Each row below holds a small network's activations on one input, seen along a few directions.
In each table, some parts of the input vary, and every possible input appears once, in random order.
A made-up example of a description, with smaller parts first: ring(5) and (point or ring(9) or (values(2) and line(6))).
Shared parts are said once, and a part with two or three values counts as separate values.
In the rows, zero is written as 128.

Other details of the inputs vary at random and push rows far along three fixed directions, the same in every table; ignore that.

A family of inputs:
r1: [139 130 148 128 131 128 129 117 124 137 131]
r2: [119 122  99 129 120 128 113 136 130 114 134]
r3: [123 126 123 130 124 124 130 133 129 128 127]
r4: [126 135 103 119 142 107 107 135 144 108 128]
r5: [129 133  97 120 140 119 108 127 137 109 133]
r6: [136 147 144 115 147 105 139 125 142 129 117]
r7: [140 150 120 109 128 109 119 126 138 113 137]
r8: [140 148 145 113 146 108 134 125 138 127 118]
r9: [139 130 146 117 139 123 133 121 125 138 116]
r10: [121 113 118 143 112 152 134 126 113 135 137]
r11: [118 125 124 139 113 144 132 135 123 128 137]
r12: [121 120 127 133 118 133 128 134 127 128 128]
r13: [130 128 125 125 127 130 121 130 128 122 128]
r14: [121 130 125 128 120 130 127 137 129 123 132]
r15: [133 144 143 117 135 113 141 130 134 134 120]
r16: [123 126 119 143 117 145 133 133 120 131 140]
r17: [135 154 135 145 101 174 150 135 100 136 160]
r18: [132 129 123 126 132 117 120 120 135 124 134]
r19: [124 126 121 137 108 149 131 131 117 126 139]
r20: [121 121  98 127 122 131 113 132 129 115 135]
r21: [131 127 118 122 144 114 126 120 136 126 121]
r22: [ 90  30 145 152 146 113  96 131 136 157  79]
r23: [132 148 106 130 111 142 134 133 121 117 148]
r24: [133 119 154 132 127 136 137 125 116 148 117]
r25: [122 117 102 130 121 141 109 131 126 114 137]
r26: [121 116 119 148 117 150 133 127 116 135 137]
r27: [134 128 148 122 136 122 145 116 127 140 115]
r28: [131 131 142 130 123 133 145 122 122 136 124]
r29: [130 119 147 139 130 138 137 122 116 145 122]
r30: [136 135 142 122 142 114 140 118 136 133 116]
r31: [126 136 125 128 131 128 123 133 132 120 133]
r32: [134 134 147 127 123 136 136 131 122 135 126]
r33: [134 123 146 128 140 130 135 115 124 138 119]
r34: [132 121 150 142 106 152 144 120 108 147 140]
r35: [131 118 144 131 139 128 141 114 127 141 116]
r36: [117 120 110 127 127 126 106 141 137 113 131]
r37: [130 132 120 118 129 124 126 125 131 120 127]
r38: [120 119 125 131 121 129 126 136 126 130 126]
r39: [135 149 143 115 131 117 139 134 131 131 124]
r40: [137 148 144 111 139 104 141 126 141 128 116]
r41: [138 149 145 115 133 121 134 133 130 131 125]
r42: [120 122 101 134 127 134 110 131 131 112 136]
r43: [121 127 123 136 128 130 129 133 129 130 132]
r44: [127 135 119 130 128 127 130 130 133 121 134]
r45: [128 118 113 115 138 103  96 128 145 113 125]
Each input here is: ring(5) and (point or (values(2) and line(4))).
Changing only the ring(5) part turns r28 into r30. The same change can be made to r40. Which row results? -> r44
Which other rows does r37 become when the ring(5) part takes its other values? List them by row number. -> r25, r27, r33, r35
Which other rows does r24 become when the line(4) part takes its other values? List them by row number. -> r9, r22, r41
Which other rows agree with r20 in the ring(5) part? List them by row number. -> r2, r7, r12, r14, r19, r37, r38, r39

A family of inputs:
r46: [ 85  58  79 157 115 133  85 130 137 117 132]
r47: [136 169 118 136 130 143 122 135 125 117 161]
r48: [143 170 112 104 149 117 109 126 135 109 135]
r49: [103  41 208 161 164 124 158 114 122 191  62]
r50: [106  51 111 158 106 167  90 121 106 140 135]
r51: [141  87 202 117 166  96 127  96 134 168  73]
r52: [ 66   5  95 183  99 164  82 122 116 132 117]
r53: [116  93  74 132 104 147 102 129 124 108 140]
r54: [130  71 201 109 162  90 144  93 134 176  60]
r55: [133 142 102 119 109 132 122 119 132 108 146]
r56: [132  73 200 119 186  95 132 106 141 176  57]
r57: [120  93  82 132 122 129  73 128 130 108 140]
r58: [155 210  99  87 131  97 154 128 149  89 145]
r59: [139 138 165 143 103 159 189 120 104 150 134]
r60: [116 103 102 112 160  64 112 127 163 121  88]
r61: [137 140 103 124  98 149 130 123 109 124 152]
r62: [ 95  64  77 139 113 140  84 124 128 115 124]
r63: [151 146 107 118 109 150 113 122 119 113 159]
r64: [135  82 195 113 165  93 117  94 138 168  70]
r65: [130 102 205 110 175  65 141  95 149 171  63]
r66: [187 220 178  93 137 118 163 111 121 131 152]
r67: [153 183 116 102 152 108 118 127 143  98 140]
r68: [107  96  80 145 126 155  86 138 127 108 140]
r69: [149 197  97  90 148 110 139 137 146  96 141]
r70: [101  95 164 195  99 199 167 132  84 175 149]
r71: [120 135  70 115 122 119 124 137 142  95 134]
r72: [132 160 162 153 120 167 176 130 104 153 147]
r73: [132 159 105  80 172  40 124 121 180  98  92]
r74: [151 137 175 134 114 156 142 106 102 150 136]
r75: [126 130  84  97 145  77  89 119 164  85 117]
r76: [ 99 109  83 150 140 122 106 148 148 109 133]
r77: [121  98 111 129 119 127 113 120 123 130 125]
r78: [153 187 100  92 130 107 150 129 147 104 135]
r79: [169 211 108  92 147 106 121 130 139  97 148]
r80: [ 99  86  71 142 118 123 109 140 133 112 122]
r81: [149 193 103  86 131 103 152 125 141 106 136]
r82: [ 92  34  87 170 106 163  67 129 121 119 134]
r83: [159 194 114 105 142 120 124 129 137 100 148]
r84: [156 193 108 109 137 122 122 129 129 102 154]
r85: [172 188 171 119 117 146 164 114 107 133 166]
r86: [107  93 105 123 174  75 100 134 161 120  89]
r87: [104 182 141  96  85 102 117 213 151 103 135]
r88: [167 151 182 110 129 134 151 106 104 157 127]
r89: [129 173  99 114 127 114 147 132 144 106 150]
r90: [ 84  71  72 157 136 126  83 145 134 108 123]
r91: [104  52 200 159 152 104 163 111 135 195  67]
r92: [109 112 104 149 123 151 129 139 111 132 140]
r93: [156 182 114 104 135 109 111 123 143  99 161]
r94: [156 175 160 112 119 131 168 112 117 140 143]
r95: [ 83  48  87 177 118 167  77 138 117 117 135]
r96: [168 181 165 156  86 208 178 126  70 152 173]
r97: [149 159 169 127 133 150 177 125 110 149 123]
r98: [129 117 179 185  95 215 169 125  73 173 166]
r99: [128 141  92 137 140 125  98 140 143 102 148]
r100: [127 154 110 131 132 132 136 135 131 113 139]
r101: [ 67 101 117 130  83 111  80 217 157 106 117]
r102: [135  86 207 105 171  69 144  91 136 184  51]
r103: [154 160 112 130  97 165 121 123  99 116 175]
r104: [140 138 167 137 107 155 190 118  97 165 126]
r105: [100 103  65 145 124 150 100 146 132 101 134]
r106: [105 149 196 142  44 174 166 212  96 153 149]
r107: [127 146 117  91 182  34 123 125 193 109  89]
r108: [138 148 176 176  84 219 194 129  74 163 160]
Describe the family of inputs behind these rows. -> values(3) and (point or (line(4) and ring(5)))
Which other rows does r93 become when the values(3) part takes its other values? List them by row number. -> r66, r85
Which other rows does r90 become when the values(3) part takes its other values? List them by row number. -> r86, r92
